A small network was trained on made-up records. Each row is its average activation on records with the value named, seen along a few directions.
Values that are neighbours, or in one group, have similar rows; names and order tell nothing.
In the rows, 500 means zero.
Random noise pushes rows far along 9 fixed directions. That doesn't count. These rows show it; they differ only by the noise:
| 269 | 334 | 484 | 406 | 432 | 302 | 432 | 544 | 380 | 431 | 388 | 387 | 569 | 525 | 557 | 503 | 564 | 602 | 635 | 742 | 642 | 498 |
| 119 | 413 | 604 | 567 | 526 | 484 | 507 | 465 | 486 | 405 | 395 | 378 | 327 | 598 | 521 | 599 | 258 | 496 | 450 | 457 | 728 | 648 |
| 379 | 227 | 643 | 421 | 372 | 704 | 430 | 602 | 505 | 102 | 500 | 522 | 399 | 413 | 665 | 370 | 538 | 376 | 603 | 299 | 397 | 673 |
| 322 | 563 | 439 | 440 | 646 | 491 | 754 | 508 | 355 | 544 | 799 | 464 | 388 | 593 | 429 | 203 | 415 | 632 | 680 | 380 | 221 | 547 |
| 532 | 359 | 340 | 757 | 573 | 606 | 294 | 577 | 674 | 675 | 515 | 469 | 388 | 459 | 235 | 706 | 514 | 650 | 415 | 590 | 570 | 639 |
| 393 | 480 | 358 | 568 | 546 | 385 | 277 | 551 | 539 | 680 | 643 | 665 | 635 | 474 | 592 | 437 | 474 | 529 | 533 | 565 | 296 | 552 |
| 428 | 770 | 494 | 465 | 411 | 425 | 420 | 404 | 465 | 472 | 720 | 470 | 607 | 519 | 603 | 592 | 568 | 755 | 527 | 664 | 724 | 396 |
| 336 | 399 | 532 | 509 | 323 | 556 | 618 | 552 | 611 | 492 | 485 | 438 | 568 | 412 | 500 | 600 | 571 | 799 | 546 | 753 | 595 | 530 |
| 551 | 405 | 472 | 408 | 491 | 286 | 529 | 516 | 391 | 625 | 465 | 534 | 607 | 328 | 254 | 559 | 426 | 658 | 665 | 715 | 541 | 456 |
| 630 | 644 | 365 | 607 | 572 | 659 | 393 | 504 | 629 | 564 | 620 | 571 | 516 | 603 | 620 | 470 | 658 | 451 | 308 | 448 | 385 | 509 |
| 433 | 384 | 529 | 341 | 566 | 281 | 339 | 486 | 189 | 292 | 524 | 403 | 403 | 480 | 362 | 443 | 423 | 461 | 750 | 460 | 657 | 514 |


LUBI, 12 values:
zis: | 476 | 624 | 544 | 273 | 244 | 408 | 593 | 498 | 569 | 487 | 608 | 575 | 790 | 326 | 617 | 529 | 569 | 797 | 668 | 778 | 479 | 443 |
kula: | 284 | 448 | 448 | 574 | 408 | 510 | 539 | 549 | 599 | 548 | 445 | 371 | 543 | 577 | 545 | 606 | 616 | 750 | 460 | 769 | 659 | 520 |
remor: | 454 | 369 | 740 | 520 | 385 | 595 | 547 | 532 | 718 | 281 | 270 | 520 | 524 | 434 | 728 | 604 | 393 | 277 | 320 | 394 | 491 | 567 |
rafur: | 663 | 852 | 465 | 447 | 626 | 378 | 583 | 368 | 457 | 563 | 704 | 485 | 553 | 608 | 503 | 495 | 433 | 540 | 463 | 450 | 469 | 370 |
ridid: | 369 | 328 | 655 | 469 | 393 | 520 | 507 | 538 | 470 | 429 | 478 | 563 | 469 | 300 | 405 | 547 | 319 | 542 | 652 | 406 | 520 | 567 |
fadog: | 453 | 271 | 630 | 509 | 377 | 523 | 464 | 545 | 430 | 386 | 310 | 398 | 444 | 417 | 475 | 568 | 556 | 530 | 531 | 502 | 653 | 558 |
bidu: | 587 | 444 | 481 | 394 | 535 | 401 | 430 | 514 | 376 | 339 | 374 | 350 | 444 | 568 | 369 | 507 | 589 | 473 | 593 | 533 | 628 | 485 |
netaz: | 646 | 594 | 512 | 435 | 484 | 382 | 253 | 465 | 360 | 493 | 534 | 696 | 621 | 429 | 664 | 428 | 541 | 250 | 569 | 389 | 444 | 368 |
kera: | 481 | 405 | 654 | 464 | 378 | 414 | 661 | 471 | 555 | 433 | 418 | 383 | 541 | 392 | 384 | 668 | 401 | 750 | 634 | 664 | 660 | 476 |
tabab: | 256 | 544 | 516 | 625 | 399 | 698 | 527 | 512 | 568 | 450 | 564 | 395 | 415 | 608 | 752 | 405 | 574 | 482 | 465 | 403 | 528 | 497 |
butuf: | 520 | 400 | 477 | 388 | 422 | 393 | 588 | 525 | 365 | 600 | 530 | 634 | 657 | 409 | 554 | 247 | 589 | 389 | 745 | 526 | 179 | 383 |
rasu: | 498 | 347 | 553 | 606 | 463 | 584 | 351 | 535 | 539 | 471 | 481 | 554 | 305 | 400 | 374 | 558 | 389 | 375 | 552 | 315 | 568 | 556 |
The values of LUBI form a tree with 4 forks.
Q: Name the neighbours of remor, in listed order.
A: rafur
Q: Name the neighbours of fadog, in listed order.
A: ridid
Q: Name the neighbours of tabab, in listed order.
A: netaz
Q: Name the neighbours of zis, in listed order.
A: bidu
